Each row below holds a small network's activations on one input, seen along a few directions.
In each table, some parts of the input vary, and every possible input appears once, in random order.
Descriptions start from the smaller parts, as in this example, which fits no table here: line(6) and (point or ring(9) or (values(3) and ring(5))).
Shared parts are said once, and a part with two or three values counts as separate values.

Rows:
x1: [-10 -19  -3  -8   2  22   8  20  15 -14   1   1  -6]
x2: [ 11   7 -21  -2 -13 -23  -7  -3  -6   9 -14  13  -6]
x3: [ 23 -13  20  46  34  -8  20  28 -33  35 -36  14  18]
x4: [-17  10   6  -5   2 -15 -16 -14 -12  -2   7  -9  11]
x5: [ 17 -15 -23  -3   5   3 -11 -20   8  -9   0  -5   4]
x6: [-21  17  18 -17   6 -13   3   5  -9  -5   3   4   5]
x7: [ -1  -1  -7   3 -25  -9 -18  15   2   3 -10  14  -4]
x8: [  1  -8 -10   5  -2  22 -13  12  17   6  12   8  -8]
x9: [-11  12   7  13 -30 -16  -5  12  10  14   4  -7   6]
x10: [ 10   5   1  15   1   9  -4   1  -3 -10  32   1   1]
x11: [ 13  -7  10 -14   4   6  18 -14  -8 -16   9  14 -15]
x12: [ 11  11   0   8  12   7   6 -17  -3   5  20   6 -28]
x13: [-22  13  18 -12 -11  -5   8  12  13   7 -12  -5  16]
x14: [ -8  -6   9  -4   6  14  20   7  -5 -14  23  -2   3]
x15: [ -1 -23 -15  -6  -5  21 -13   3  13 -10   1 -11   2]
x16: [ -6  15   8 -22   5 -10  19  -9 -20  -3 -15   7 -18]
x17: [ 30   1 -24  -3   8   4  -8  -1   7  -6   1   2  -6]
x18: [-18   9   4   2 -19  -4  -9  -5  10   9  -8 -20  19]
x19: [ 43 -27  19  44  44  13  17  28 -22  25 -14   7  19]
x20: [  9   7   7  12  -7   9  -9  13  26  -1  19 -12   6]
x21: [ -7  -9   7  14 -11  12  -9  -6  25  -4  16 -24  16]
x22: [ -9  -4  16  -9   1  12  13  16  24  -1   9 -15  10]
x23: [ -2  11  -3 -11   0 -11  -1 -27 -22   0 -11  -7 -13]
x24: [ 10 -15 -15 -16   5   9  20  -1   4  -7  -7  10  -2]
x25: [ -2  -4 -18  -8  -4 -26 -15 -18  -2   5 -18  -1   3]
x26: [-11 -15  -9  -6 -25  -4 -20  -4   0  -3 -16   4   9]
x27: [ -9   7 -11 -16   3 -11  14  -3  -2   2 -26  15  -1]
x28: [-19  -6   5 -14 -12  -8  -4  17   7  -6 -16  13  -1]
x29: [ -5  -3  -2   3  11   9  -4  -8  -2 -11  25 -20   6]
x30: [ -7  28   6  12   2  -8  -9   2 -10  -1   9   5  -2]
x31: [ -2  23   3  11   1 -17   4 -11 -17   6  -2   6 -29]
x32: [ 10  -2  -3 -13  11  14   2 -32  -8  -1  12  -6 -13]
Q: What is each input in this table made of?
A: values(2) and (point or (values(3) and ring(5)))
Q: The inputs of x7 and x8 match in every part but the values(2) part. If x25 is changed in the same way as x7 into x8, which row does it become?
A: x5
Q: Which other rows does x24 become when the values(2) part takes its other values? List them by row number.
A: x27
Q: Which other rows does x26 become when the values(2) part takes its other values? List them by row number.
A: x15
Q: A walk changes only the ring(5) part. It starts at x9 and steps to x30. List the rest of the walk in order.
A: x31, x2, x7

Rows:
x33: [ -7   5  19  28   5   4   1  -3  -1   9  23 -16  13]
x34: [-2 12 10 23 -1  2 -5 17 -1 11 21 -7  8]
x35: [-10  -7   1  18 -10   0 -17  20   9   8 -12 -13  27]
x36: [-42  35 -15 -53 -47 -23 -27 -48  14 -26   4   0 -24]
x37: [ 16 -11   1  -4  17  28   9  11   0  -6  16  10 -12]
x38: [ 14  15 -12   7  -4 -26   3  -7 -15  13 -27   6 -16]
x39: [-13 -11  16   5  -4   3  -5  29  12  -1 -20   1  28]
x40: [ 23 -19 -16   5   7  14  -1   3  16  10   6 -10  -1]
x41: [ 21 -11  -5  12  21  20   4 -20  -1   1  27 -11   8]
x42: [  7   9   3  15   9 -21   4 -29 -32   8  -4   4 -12]
x43: [  1   4   9  19  -7  -5  -8  19  14  14   1 -18  10]
x44: [  9  18  -8  11   3 -22   0  -8 -33   9  -6  14 -19]
x45: [  7   8  -3 -10   5 -25  20   2 -14  10 -34  18 -12]
x46: [  3   5 -19   6  -8 -22  -6  -6 -21   5 -40  11   4]
x47: [-49  20   3 -33 -55  -7 -27 -18  41 -37  34 -18   0]
x48: [  0   2  15  -3  16 -17  21 -16 -35   1 -10   8 -15]
x49: [-11   0  30  12  14   5  16   7  -1   2  18  -8  13]
x50: [-5  8 25  7  8  4  5 27  2  2 14  5  7]
x51: [ 14 -30 -20   6  -5  21 -13   4   8   4  -6  -4  10]
x52: [-39   6 -29 -50 -27  13 -33 -33  46 -38  34 -18 -16]
x53: [ -3  -3  -9 -10   0 -20  11   4 -19   2 -46  23   6]
x54: [ 19 -17  -6  -9  15  19  11  12  19  -1  -3   2  -2]
x55: [-1  0 20  3  1 -3  4 28 18  8 -5 -5 12]
x56: [  4  13   3  -7  10 -19  17   3 -33   4 -13  23 -18]
x57: [  9 -29  -8  -7   1  27   0  12  11  -5 -15  10   8]
x58: [ 21 -10 -11  11  10  22  -4   1   0   3  24   2  -6]
x59: [ 14 -12   6  -5  28  27  20  -9  -5  -9  18  -7   1]
Q: What is each input in this table made of?
A: values(3) and (point or (values(2) and line(4)))
Q: The inputs of x52 and x36 match in every part but the values(3) part. If x40 is changed in the same way as x52 into x36, which row does it become?
A: x38
Q: Which other rows does x43 become when the values(2) part takes its other values? List them by row number.
A: x55

Rows:
x60: [ 17 -23  -4  -5  25  32   1  30  19   9   6  -4   4]
x61: [-27  10  -8 -18   4 -33  -5  -4 -19  15 -31  27 -12]
x62: [  4   6  25  23 -24 -13   3  -1 -12  -6  14 -15  -7]
x63: [ 14   8  15  25   4   6  16 -20  -8  -6  19 -20  12]
x64: [-37  28  16   2   4 -26   2  16   0  12  10   1  -2]
x65: [  8  -1 -32   6  23  -9   5 -23 -10   8 -14   8 -15]
x66: [ 11  -3  -4  22 -17   5   0  27  20  -4 -14  -1  18]
x67: [-23   2   0  -2  -1 -14  -4  35  21  13 -21   4  24]
x68: [-35  21 -12 -57 -50  22 -33 -43  40 -49  29 -24  -4]
x69: [  6 -17  22  10  24  16   0   1 -18   1  39   1 -13]
x70: [ 23 -14 -16 -16  20  13  12 -10 -29   1   1  26 -16]
x71: [ 15   0  -5  -9 -11 -24  -6 -11 -16   6 -27   6 -22]
x72: [ 24 -17   3  20   0  27   9   2  11  -1 -11  -9  32]
Q: What is each input in this table made of?
A: point or (values(3) and line(4))
Q: Which other rows does x62 become when the values(3) part takes its other values? List them by row number.
A: x66, x71
Q: Which other rows does x69 become when the values(3) part takes its other values? List them by row number.
A: x60, x70

Rows:
x73: [-14  10  36  20   3 -16  11  36 -10  12 -14   7  22]
x74: [ 17  -3  -1  14  21  17   7 -24  -9   1  43 -12 -10]
x75: [  8   0 -27  -1  -6 -23  -6 -13 -21   9 -44  13  -7]
x76: [-25  31 -15 -18 -34 -23 -27 -42   4 -12  18  -8 -22]
x77: [-24 -16   6 -14 -20  27 -19  23  51 -16  21 -19  19]
x78: [-33   9 -25 -54 -35   2 -23 -23  36 -35   7  -2 -12]
x79: [ 10 -23  -5 -21  15  42   6 -10  21 -18  29  -4  -4]
x80: [ 53 -27 -12  31  41  17  22  15 -34  24 -18  17  -3]
x81: [ 21   2  20   7  40  -5  37   8 -35  13  -9  18 -13]
x82: [-16   7  14  22 -12   8 -19   8  21   1  32 -28  20]
x83: [-21  28   4 -21 -18 -45   8 -18 -28  -6 -31  19 -19]
x84: [ 22 -18   4  36   7  -1   3  41   2  28 -34  -1  29]
Q: What is each input in this table made of?
A: values(3) and line(4)
Q: The inputs of x80 and x81 match in every part but the line(4) part. If x75 is changed in the same way as x80 into x81, which row does it become?
A: x83
Q: Which other rows does x78 become when the values(3) part takes its other values? List them by row number.
A: x77, x79
